A small network was shown many inputs. Here are its activations along a few directions, one row for each input.
Each table varies a few parts of the input and shows all the possible inputs, shuffled.
A made-up example of a description, with smaller parts first: line(6) and (point or ring(11) or (values(3) and ring(5))).
Shared parts are said once, and a part with two or three values counts as separate values.
(in the rows, 128 means zero)

Other details of the inputs shift rows strongly along three fixed directions, in all tables alike. That doesn't count.

Table:
R1: 76	97	159	114	100	64	77	126	158	125	159	161
R2: 150	105	176	105	81	121	137	139	108	112	62	111
R3: 245	128	125	147	71	145	106	134	111	118	126	115
R4: 112	94	181	118	50	75	99	116	142	113	136	128
R5: 55	134	141	118	162	121	157	126	141	155	112	129
R6: 99	139	104	153	170	124	110	87	167	173	177	137
R7: 133	123	85	127	179	158	135	82	140	138	181	151
R8: 103	132	165	127	90	95	101	151	121	127	104	135
R9: 121	175	96	156	160	148	138	146	107	145	136	124
R10: 68	137	121	138	149	111	143	150	160	142	125	123
R11: 122	136	99	114	174	153	145	112	122	120	150	126
R12: 88	157	92	121	167	131	125	121	154	151	175	129
R13: 170	121	97	102	122	128	70	92	120	112	206	156
R14: 184	123	102	125	107	131	86	115	141	124	184	135
R15: 123	119	104	127	159	142	147	121	140	141	154	131
R16: 191	120	135	115	111	160	136	108	99	117	107	129
R17: 132	119	165	107	83	103	123	159	119	115	93	119
R18: 91	138	115	149	148	121	125	143	140	137	141	136
R19: 88	141	90	105	181	132	130	108	150	121	173	136
R20: 125	133	114	117	166	158	154	110	118	125	125	125
R21: 125	145	93	112	159	145	142	130	121	120	146	131
R22: 150	157	106	133	146	166	172	161	84	123	109	122
R23: 205	125	123	124	92	133	78	99	131	146	162	111
R24: 193	124	108	133	100	136	92	126	124	119	170	134
R25: 123	149	102	128	159	156	144	122	130	154	141	114
R26: 99	125	88	131	178	134	136	112	151	145	188	142
R27: 99	138	119	137	152	139	190	174	114	113	72	119
R28: 135	101	151	112	97	97	110	142	139	90	112	127
R29: 154	122	132	121	102	109	63	87	153	155	175	120
R30: 171	123	122	137	98	151	143	104	102	102	133	127
R31: 126	101	151	123	94	100	97	126	159	139	132	119
R32: 161	145	117	164	137	162	160	138	114	150	93	108
R33: 92	85	154	104	114	81	100	117	167	115	128	124
R34: 132	139	110	157	151	139	126	108	145	162	143	123
R35: 175	119	162	109	74	119	119	158	92	83	78	114
R36: 112	109	168	135	78	84	86	146	139	122	116	144
R37: 101	140	141	116	135	127	167	166	109	102	69	110
R38: 233	144	124	158	76	187	152	123	77	110	116	113
R39: 130	134	80	139	174	155	119	90	154	158	196	138
R40: 174	138	136	136	108	136	102	104	126	152	134	119
R41: 153	136	82	132	157	156	145	127	123	126	170	139
R42: 171	122	161	153	78	120	131	161	115	127	65	100
R43: 98	149	154	136	126	133	166	168	113	138	59	100
R44: 119	105	172	132	83	95	113	151	146	128	91	111
R45: 169	129	170	156	47	117	127	138	104	117	81	100
R46: 148	135	100	132	159	161	169	140	115	102	116	127
R47: 40	120	120	118	162	95	145	139	169	128	132	135
R48: 104	127	142	142	139	128	163	168	105	96	71	129
R49: 181	102	121	94	106	127	76	86	142	136	198	136
R50: 94	129	161	121	83	66	85	145	155	138	117	110
R51: 71	129	138	151	139	101	145	150	155	158	93	102
R52: 122	155	133	138	135	149	170	166	82	123	86	137
R53: 129	121	139	137	148	153	179	141	111	111	71	117
R54: 151	169	110	155	147	167	164	150	99	149	94	100
R55: 129	138	78	139	169	148	127	118	126	130	196	156
R56: 208	99	115	116	113	152	108	92	122	115	161	139
R57: 51	164	136	152	145	105	134	159	124	152	97	127
R58: 106	110	174	98	82	82	111	146	141	121	108	123
R59: 209	137	114	127	82	126	67	116	119	127	174	122
R60: 123	144	135	131	141	147	159	153	84	102	79	136
R61: 84	119	117	128	163	125	154	134	141	125	126	129
R62: 95	89	176	90	101	78	79	92	161	119	131	133
R63: 35	127	153	113	159	103	138	111	159	160	129	139
R64: 138	109	187	141	81	115	125	134	135	133	72	124
R65: 123	159	152	158	132	146	166	143	108	157	56	106
R66: 89	133	141	118	151	138	179	150	115	120	66	102
R67: 122	111	173	142	65	68	67	143	142	127	114	135
R68: 135	92	166	117	89	110	137	148	127	111	73	114
R69: 40	119	147	135	148	97	127	120	175	160	124	129
R70: 36	138	135	122	162	108	127	119	167	167	135	121
R71: 81	123	137	137	163	131	162	120	144	147	125	141
R72: 136	139	110	121	115	101	70	103	162	149	190	123
R73: 178	117	113	104	119	135	91	99	128	130	191	137
R74: 245	124	119	142	96	178	141	139	65	86	106	148
R75: 152	130	114	141	162	173	176	115	108	126	106	139
R76: 130	116	116	101	121	107	70	94	131	120	192	165
R77: 95	120	161	146	89	70	84	151	149	130	112	127
R78: 86	119	129	132	158	128	157	129	143	144	128	132
R79: 147	168	101	141	144	165	156	158	96	131	116	116
R80: 127	124	96	131	175	152	151	116	130	115	147	130
R81: 157	97	145	94	114	115	65	56	149	119	180	153
R82: 88	153	109	132	178	148	133	92	148	170	162	137
R83: 98	122	157	140	152	141	188	139	116	116	51	127
R84: 138	106	121	116	111	102	87	121	147	119	182	144
R85: 40	132	125	108	151	92	126	141	146	130	134	132
R86: 91	128	84	126	178	125	123	117	148	116	181	143
R87: 60	129	123	109	178	123	132	89	154	150	152	146
R88: 140	100	180	128	87	118	144	142	122	124	73	125
R89: 186	170	89	147	147	185	149	145	79	126	134	130
R90: 121	135	74	134	166	154	131	71	133	116	210	143
R91: 129	143	72	115	179	148	109	98	119	115	203	153
R92: 206	99	152	125	95	150	127	112	107	97	98	131
R93: 124	153	93	121	168	161	173	136	112	122	122	125
R94: 78	144	117	155	142	103	126	152	148	145	123	119
R95: 241	124	118	112	104	183	144	123	80	107	107	115
R96: 99	155	133	163	134	125	178	188	119	139	54	99
R97: 74	125	125	131	146	110	152	158	132	117	110	128
R98: 184	99	118	117	108	122	64	88	126	97	189	165
R99: 141	110	179	114	76	102	86	113	143	139	114	121
R100: 98	142	127	124	139	121	135	148	114	128	132	140
R101: 111	118	173	105	63	71	83	148	149	123	113	115
R102: 186	150	96	132	158	195	174	123	88	136	129	126
R103: 161	142	101	149	150	169	172	155	85	103	105	138
R104: 152	144	99	123	162	173	168	132	99	121	118	121
R105: 123	87	177	106	66	69	91	142	158	113	127	132
Description of these inputs: line(5) and (point or (values(2) and line(10))).
- Changing only the line(5) part turns R96 into R28. The same change can be made to R40. Which row results? => R62
- Changing only the line(5) part turns R73 into R11. The same change can be made to R84. Which row results? => R86
- Changing only the line(5) part turns R38 into R90. The same change can be made to R79. Which row results? => R35
- Change only the line(5) part in R10. List by row number the other rows that result. => R3, R46, R47, R105
- Change only the values(2) part in R17. List by row number the other rows that result. => R41
- Change only the values(2) part in R95. List by row number the other rows that result. => R68

Table:
R106: 95	110	111	115	157	116	99	71	179	154	200	144
R107: 145	109	111	116	125	109	70	94	152	115	203	158
R108: 40	119	144	103	156	102	152	141	146	125	109	128
R109: 95	137	112	125	183	161	194	132	113	120	105	135
R110: 59	106	158	91	121	79	116	137	155	117	109	119
R111: 198	138	80	143	140	163	108	101	128	142	188	135
R112: 115	147	131	164	153	164	205	156	104	136	53	107
R113: 102	140	96	151	189	163	171	110	136	150	137	131
R114: 76	100	167	115	105	83	118	135	141	108	104	132
R115: 191	109	151	140	77	123	99	127	128	119	118	125
R116: 188	114	142	121	82	124	108	147	105	98	114	134
R117: 91	171	146	119	141	147	160	148	84	137	73	123
R118: 79	140	85	123	166	110	101	117	152	135	204	147
R119: 94	143	130	141	162	152	189	147	123	146	76	107
R120: 228	137	92	141	97	150	77	104	124	132	198	129
R121: 176	93	171	127	63	103	88	126	136	123	113	123
R122: 212	141	83	138	152	194	155	130	81	108	143	139
R123: 96	110	184	116	70	70	115	172	129	105	69	121
R124: 43	101	118	104	166	86	94	81	180	132	199	158
R125: 92	163	86	157	176	143	153	135	139	157	150	122
R126: 183	161	94	148	130	172	157	162	81	109	120	123
R127: 121	109	172	111	90	96	116	138	144	129	84	103
R128: 178	145	117	151	117	154	145	145	108	133	109	114
R129: 175	130	193	112	53	108	78	116	105	141	94	116
- Changing only one part turns R129 into R117. The same change can be made to R121. Which row results? => R122
- What do these inputs look like to the network? => values(2) and (point or line(11))
- Change only the line(11) part in R115. List by row number the other rows that result. => R106, R111, R112, R113, R119, R120, R121, R125, R127, R128
- Change only the values(2) part in R119. List by row number the other rows that result. => R108
- Change only the values(2) part in R114. List by row number the other rows that result. => R112
